Here are a small network's activations along a few directions, averaged over the inputs that share one value of a field.
Values that are neighbours, or in one group, have similar rows; names and order tell nothing.
In the rows, 500 means zero.
Strong random noise was added to every row along 19 fixed directions; ignore it. To show where, here is one row again and again, with new noise each time:
[706 385 324 594 500 585 549 640 481 458 405 548 445 617 438 488 581 511
 582 658 451 419 433 422 506 491 523 526 500]
[384 392 510 469 630 512 482 582 652 786 419 496 557 613 502 429 367 513
 587 857 509 548 505 648 409 362 481 528 612]
[501 438 625 613 457 431 529 341 509 324 395 397 786 436 622 621 549 516
 425 546 344 509 521 349 528 771 480 401 400]
[527 617 333 518 542 515 399 456 514 532 650 453 391 540 486 449 520 326
 577 591 590 545 593 688 419 489 442 493 493]
[500 592 550 488 470 613 424 496 539 446 309 621 592 457 471 437 365 399
 574 390 371 605 436 573 372 573 467 480 247]
[381 517 526 393 408 334 453 455 463 556 457 408 552 489 471 543 497 333
 436 508 639 549 627 718 571 648 428 415 361]
[559 474 322 494 444 656 456 542 663 448 370 635 477 558 510 452 540 573
 650 637 191 454 427 365 476 336 444 394 416]
[673 366 460 428 686 603 782 523 299 586 468 274 591 485 467 448 523 499
 525 754 527 337 359 523 508 519 565 481 611]
[390 443 615 317 506 643 551 461 316 613 503 529 598 494 511 427 348 541
 563 360 514 609 391 493 436 461 481 605 604]
[492 312 450 320 489 386 586 539 418 410 488 590 577 553 304 492 420 452
 503 443 470 773 431 322 519 480 436 651 513]
[525 538 614 541 502 507 527 603 427 655 668 607 478 585 447 400 355 748
 465 501 657 643 541 623 435 444 543 653 648]
[334 531 441 634 433 541 223 494 414 576 562 474 620 587 584 463 427 594
 683 408 474 617 424 537 383 584 628 557 498]
[448 515 533 565 515 462 395 426 522 461 565 549 564 654 452 538 532 610
 494 563 652 578 591 573 469 587 487 471 558]
[337 389 714 676 460 488 569 411 514 601 501 474 602 653 627 700 505 594
 555 613 526 311 513 488 713 366 406 549 563]
[611 462 455 660 581 387 553 525 471 309 637 326 480 438 393 422 563 361
 615 632 478 661 474 433 451 405 456 724 558]
[354 614 690 386 611 539 600 419 426 337 617 465 308 390 382 566 583 556
 486 378 547 384 514 486 445 392 311 559 709]
[479 493 392 478 454 457 570 468 462 561 627 444 554 593 499 514 403 509
 624 631 381 589 505 569 576 391 448 506 428]
[276 463 464 484 714 495 465 497 450 651 558 465 554 495 512 660 504 374
 394 417 556 316 400 504 663 625 534 628 557]
[557 569 528 582 467 639 633 439 255 363 553 386 457 445 455 526 333 597
 583 373 404 542 434 542 480 563 586 537 573]
[572 512 535 657 570 641 513 417 563 385 504 392 467 486 624 489 520 489
 546 649 486 528 556 479 430 509 518 555 727]
[557 463 666 465 469 394 621 704 465 646 471 632 551 576 515 532 461 635
 419 561 552 481 529 525 435 588 400 602 432]


Values of ZAME:
guf: [461 508 585 314 573 681 526 416 544 484 484 522 548 419 642 375 489 482
 453 426 417 616 506 415 455 460 491 569 641]
ral: [477 419 473 443 519 414 648 567 489 683 556 542 501 489 657 656 321 387
 473 405 354 494 462 351 527 511 502 624 482]
pefav: [541 619 576 557 720 398 560 611 563 416 463 398 550 633 460 523 589 715
 589 599 658 387 303 521 475 397 706 493 436]
fip: [407 469 578 467 479 411 556 439 374 518 656 401 637 609 502 573 498 865
 534 578 533 531 545 512 491 540 525 384 640]
kam: [519 412 410 502 571 633 546 347 406 485 511 335 440 405 491 470 466 429
 463 405 555 443 444 456 640 413 723 436 694]
fud: [763 431 353 686 364 475 526 485 505 459 579 604 395 539 674 598 518 314
 473 452 440 472 563 236 465 529 465 532 461]
guli: [456 405 487 468 399 526 458 441 529 407 336 413 551 504 490 458 568 553
 518 532 477 527 488 470 607 490 590 382 530]
gili: [699 624 388 319 612 453 742 469 599 474 523 629 493 496 301 466 398 605
 415 517 413 436 359 482 602 273 572 266 235]
zogi: [503 717 498 368 383 504 493 596 516 433 443 632 326 542 633 649 395 422
 485 196 447 522 544 555 488 614 500 524 258]
kure: [411 403 414 428 493 413 404 532 617 381 527 557 452 544 405 498 667 498
 515 559 480 618 612 432 531 499 401 544 609]
todor: [494 320 507 699 523 518 551 293 378 432 496 479 479 473 182 564 465 431
 588 466 453 328 403 410 590 287 479 346 453]
mulad: [368 445 451 718 499 268 394 503 613 399 588 382 514 385 485 601 484 407
 491 486 364 619 535 377 552 541 544 630 542]
The values of ZAME form 3 separate groups.
- List the group mates of fud, in the order listed. => pefav, guli, gili
- List the group mates of ral, in the order listed. => fip, kure, mulad

Values of DUT:
peb: [303 633 707 592 630 410 536 349 555 564 551 334 533 447 716 640 281 392
 582 338 523 487 381 499 525 328 673 558 459]
vem: [393 562 586 332 462 451 570 168 207 307 668 363 686 604 588 697 453 519
 545 300 543 630 520 413 412 725 452 396 503]
famor: [523 570 657 280 621 558 645 558 573 506 443 380 677 414 738 456 664 600
 378 622 422 414 488 488 559 596 483 507 472]
kinid: [442 564 629 474 438 519 503 460 426 514 468 657 514 678 554 699 495 608
 463 426 595 362 556 552 453 677 371 382 404]
zapup: [179 563 536 507 686 425 294 437 606 415 388 463 632 404 354 568 464 491
 482 482 419 523 426 536 375 684 529 427 467]
pid: [460 383 334 727 295 485 329 556 455 533 518 501 546 432 611 544 572 445
 478 363 338 485 513 373 695 652 559 600 484]
fitop: [418 503 243 239 524 622 214 621 550 209 393 457 406 345 261 153 911 377
 642 397 527 603 376 460 515 363 481 611 556]
tuno: [410 579 535 630 487 478 348 511 463 427 532 409 350 508 397 491 488 641
 761 471 498 466 448 531 221 372 540 443 586]
veka: [415 489 510 507 681 626 575 353 533 374 429 307 483 557 694 678 549 193
 634 557 532 362 402 446 606 460 452 613 606]
kenip: [648 647 530 254 595 582 616 568 581 375 306 597 260 433 507 550 521 415
 271 338 640 441 606 568 391 735 537 400 537]
The values of DUT form a ring.
- A walk along DUT starts at fitop and steps to its neighbour zapup. Put peb, vem, famor, pid in the order it reaches them. => vem, famor, peb, pid
- What is the length, in steps, of the shortest route from kinid to kenip? => 4

Values of MOSUP:
lofip: [398 432 701 555 592 447 432 463 509 543 386 425 723 425 400 419 539 577
 491 639 514 499 522 561 299 615 478 397 462]
zosag: [508 327 269 478 395 387 471 514 338 450 657 664 541 768 519 770 642 497
 608 410 362 444 512 236 540 685 324 543 388]
gep: [244 594 722 742 233 422 347 502 466 463 498 353 556 394 791 604 351 593
 560 244 334 569 478 480 607 589 615 658 479]
nifev: [482 408 322 604 593 570 441 413 689 475 396 534 731 339 231 357 394 344
 490 656 141 622 453 570 651 479 457 423 253]
ledeb: [621 503 497 588 447 403 656 421 369 625 755 424 535 477 556 458 315 532
 469 458 626 624 463 471 606 298 626 569 579]
fuv: [501 487 782 346 424 424 643 473 536 289 377 487 299 450 519 585 404 432
 404 532 684 803 838 551 220 678 312 550 859]
dig: [655 456 669 573 414 340 457 622 713 258 325 541 467 651 651 521 733 601
 498 554 672 564 543 280 454 470 556 570 488]
taf: [408 497 657 326 591 657 496 358 457 530 300 531 534 423 268 340 410 468
 580 421 661 457 335 619 347 306 476 345 508]
nivi: [501 467 672 528 401 803 362 524 527 626 317 416 510 477 792 319 666 544
 518 669 608 429 645 642 427 561 494 507 743]
gomif: [644 446 191 461 484 466 350 438 545 691 774 601 463 420 447 265 642 310
 269 562 661 577 611 465 626 421 490 478 577]
The values of MOSUP form a network in which each value has 3 neighbours.
- Which values are neighbours of nifev? Give them in the order they are listed. => zosag, fuv, taf
- Which values are neighbours of gomif? Give them in the order they are listed. => gep, ledeb, nivi
